data = [ 534   50 -661 -250 -107 -232 -989 -637]
data[0]: 534
data[5]: -232
data[2]: -661
data[1]: 50

m =
array([[-0.46, -1.13, -0.38, -0.10, -0.41,  0.13, -0.23, -0.81, -0.45,
        -0.16],
       [-0.91, -0.37, -1.63, -2.80, -0.82,  0.10, -1.92,  1.81, -2.12,
        -1.09],
       [-1.36, -0.35,  0.30,  0.50, -0.84,  0.70,  0.46, -1.12, -1.30,
         0.04],
       [-0.04, -0.70, -0.45,  0.01, -0.44, -1.03, -0.19, -0.77, -0.68,
        -0.20],
       [-0.81, -0.49, -0.22, -0.59, -0.04, -0.05,  0.23,  0.47, -1.05,
         0.47],
       [ 0.02, -0.17, -0.17, -0.31, -0.29, -0.31, -0.79, -0.22, -0.83,
        -0.42],
       [-0.07, -0.99, -0.28,  0.13, -0.17, -0.52, -0.25, -0.87, -1.27,
        -0.24],
       [-0.93, -0.58, -0.50,  0.48,  0.50, -0.68,  0.13, -0.33, -1.14,
        -0.74],
       [-0.60, -0.06, -0.04,  0.14, -0.22, -1.32, -1.04, -0.36, -1.59,
         0.80],
       [-0.81, -0.14, -0.18, -0.64, -0.13,  0.18, -0.31, -0.30, -0.20,
        -1.13],
       [-0.16, -0.30, -0.29,  0.35,  0.02, -0.45, -0.61, -0.48, -0.71,
        -0.22],
       [-0.12, -1.12, -0.33, -0.20, -0.35,  0.09,  0.15, -0.47, -0.64,
         0.64],
       [-0.55, -0.25,  0.06,  0.00, -0.10,  0.12, -0.28, -0.72, -0.81,
        -0.09],
       [-0.47, -0.44,  0.37, -0.17, -0.32,  0.30, -0.23, -0.76, -0.85,
        -0.54]])
m[0,0]: -0.46
m[9,4]: -0.13
m[1,5]: 0.10
m[2,2]: 0.30
m[11,4]: -0.35
m[:, 9]: [-0.16, -1.09, 0.04, -0.20, 0.47, -0.42, -0.24, -0.74, 0.80, -1.13, -0.22, 0.64, -0.09, -0.54]
m[4,1]: -0.49
m[:, 0]: [-0.46, -0.91, -1.36, -0.04, -0.81, 0.02, -0.07, -0.93, -0.60, -0.81, -0.16, -0.12, -0.55, -0.47]
m[3,2]: -0.45
m[11,7]: -0.47
m[13]: [-0.47, -0.44, 0.37, -0.17, -0.32, 0.30, -0.23, -0.76, -0.85, -0.54]
m[:, 7]: [-0.81, 1.81, -1.12, -0.77, 0.47, -0.22, -0.87, -0.33, -0.36, -0.30, -0.48, -0.47, -0.72, -0.76]
m[10,1]: -0.30
m[6,5]: -0.52
m[12,5]: 0.12
m[1,1]: -0.37
m[10,6]: -0.61
m[4]: [-0.81, -0.49, -0.22, -0.59, -0.04, -0.05, 0.23, 0.47, -1.05, 0.47]
m[11,1]: -1.12
m[0,5]: 0.13
m[2,0]: -1.36
m[13,6]: -0.23
m[7,1]: -0.58
m[8,1]: -0.06
m[4,4]: -0.04
m[3,3]: 0.01
m[6,6]: -0.25
m[7,5]: -0.68
m[:, 3]: [-0.10, -2.80, 0.50, 0.01, -0.59, -0.31, 0.13, 0.48, 0.14, -0.64, 0.35, -0.20, 0.00, -0.17]
m[12]: [-0.55, -0.25, 0.06, 0.00, -0.10, 0.12, -0.28, -0.72, -0.81, -0.09]
m[7]: [-0.93, -0.58, -0.50, 0.48, 0.50, -0.68, 0.13, -0.33, -1.14, -0.74]
m[3,8]: -0.68
m[0,2]: -0.38
m[1]: [-0.91, -0.37, -1.63, -2.80, -0.82, 0.10, -1.92, 1.81, -2.12, -1.09]
m[11,2]: -0.33
m[6,7]: -0.87

A =
[[   9  -85  823  305  553   40 -258  301  221   82   32  443   42 -246]
 [ 257  321  -78 -519  543 -262 -452   76   30 -623  575  661  767 -309]]
A[0, 0]: 9
A[0]: [9, -85, 823, 305, 553, 40, -258, 301, 221, 82, 32, 443, 42, -246]
A[1, 0]: 257
A[0, 10]: 32
A[0, 3]: 305
A[:, 8]: [221, 30]
A[1, 9]: -623
A[0, 13]: -246
A[1, 11]: 661

M =
-13, 21, -13, 37
-38, -6, 5, 30
-18, -8, 0, 39
33, 22, -19, 25
-19, 45, -14, -28
36, 9, -17, 29
-37, 29, -8, 37
25, 40, -45, 14
13, -33, 2, -43
-31, -8, 22, 25
46, 2, 14, 1
29, -29, -23, -19
-1, -20, 27, -17
M[0][0]	-13
M[0][2]	-13
M[:, 3]	[37, 30, 39, 25, -28, 29, 37, 14, -43, 25, 1, -19, -17]
M[:, 1]	[21, -6, -8, 22, 45, 9, 29, 40, -33, -8, 2, -29, -20]
M[4][0]	-19
M[0][1]	21
M[5][2]	-17
M[6][2]	-8
M[2][0]	-18
M[10][3]	1
M[8]	[13, -33, 2, -43]
M[7][3]	14
M[10]	[46, 2, 14, 1]
M[4][3]	-28
M[5][0]	36
M[4]	[-19, 45, -14, -28]
M[11][2]	-23
M[2][3]	39
M[10][2]	14
M[0][3]	37
M[:, 0]	[-13, -38, -18, 33, -19, 36, -37, 25, 13, -31, 46, 29, -1]
M[4][1]	45
M[4][2]	-14
M[12][3]	-17

grid =
array([[47, 29, 48, 24, 50],
       [42, 17, 55, 49,  2],
       [35, 38, 34, 43, 54],
       [32, 46, 29, 50, 49],
       [43, 29, 36, 47, 25],
       [45, 50, 41, 46, 45],
       [43, 18, 34, 52,  3],
       [44, 28, 52, 28, 34],
       [30, 55, 51, 40, 21],
       [40, 24, 24, 45, 32],
       [48, 59, 38, 34, 35],
       [46, 43, 54, 54, 76]])
grid[0][0] -> 47
grid[11][-3] -> 54
grid[:, 0] -> [47, 42, 35, 32, 43, 45, 43, 44, 30, 40, 48, 46]
grid[-10][-1] -> 54
grid[2] -> [35, 38, 34, 43, 54]
grid[-8][0] -> 43
grid[11][1] -> 43
grid[-10][0] -> 35
grid[-1] -> [46, 43, 54, 54, 76]
grid[8][-4] -> 55
grid[-1][4] -> 76
grid[-8][-1] -> 25
grid[-3][2] -> 24
grid[3][-1] -> 49
grid[11][-5] -> 46
grid[8] -> [30, 55, 51, 40, 21]
grid[-12][1] -> 29
grid[-12] -> [47, 29, 48, 24, 50]
grid[-3][-2] -> 45
grid[6][-2] -> 52
grid[-6] -> [43, 18, 34, 52, 3]
grid[:, 2] -> [48, 55, 34, 29, 36, 41, 34, 52, 51, 24, 38, 54]
grid[-6][-3] -> 34
grid[-7] -> [45, 50, 41, 46, 45]
grid[7][-5] -> 44
grid[8][-1] -> 21
grid[:, -4] -> [29, 17, 38, 46, 29, 50, 18, 28, 55, 24, 59, 43]
grid[1] -> [42, 17, 55, 49, 2]
grid[-2][-5] -> 48
grid[:, -2] -> [24, 49, 43, 50, 47, 46, 52, 28, 40, 45, 34, 54]

a =
[[  8   0   8 -20]
 [-27  16 -24   6]
 [  8 -48  10  17]]
a[0,0]: 8
a[1,2]: -24
a[1,0]: -27
a[2,0]: 8
a[2,2]: 10
a[1,3]: 6
a[1,1]: 16
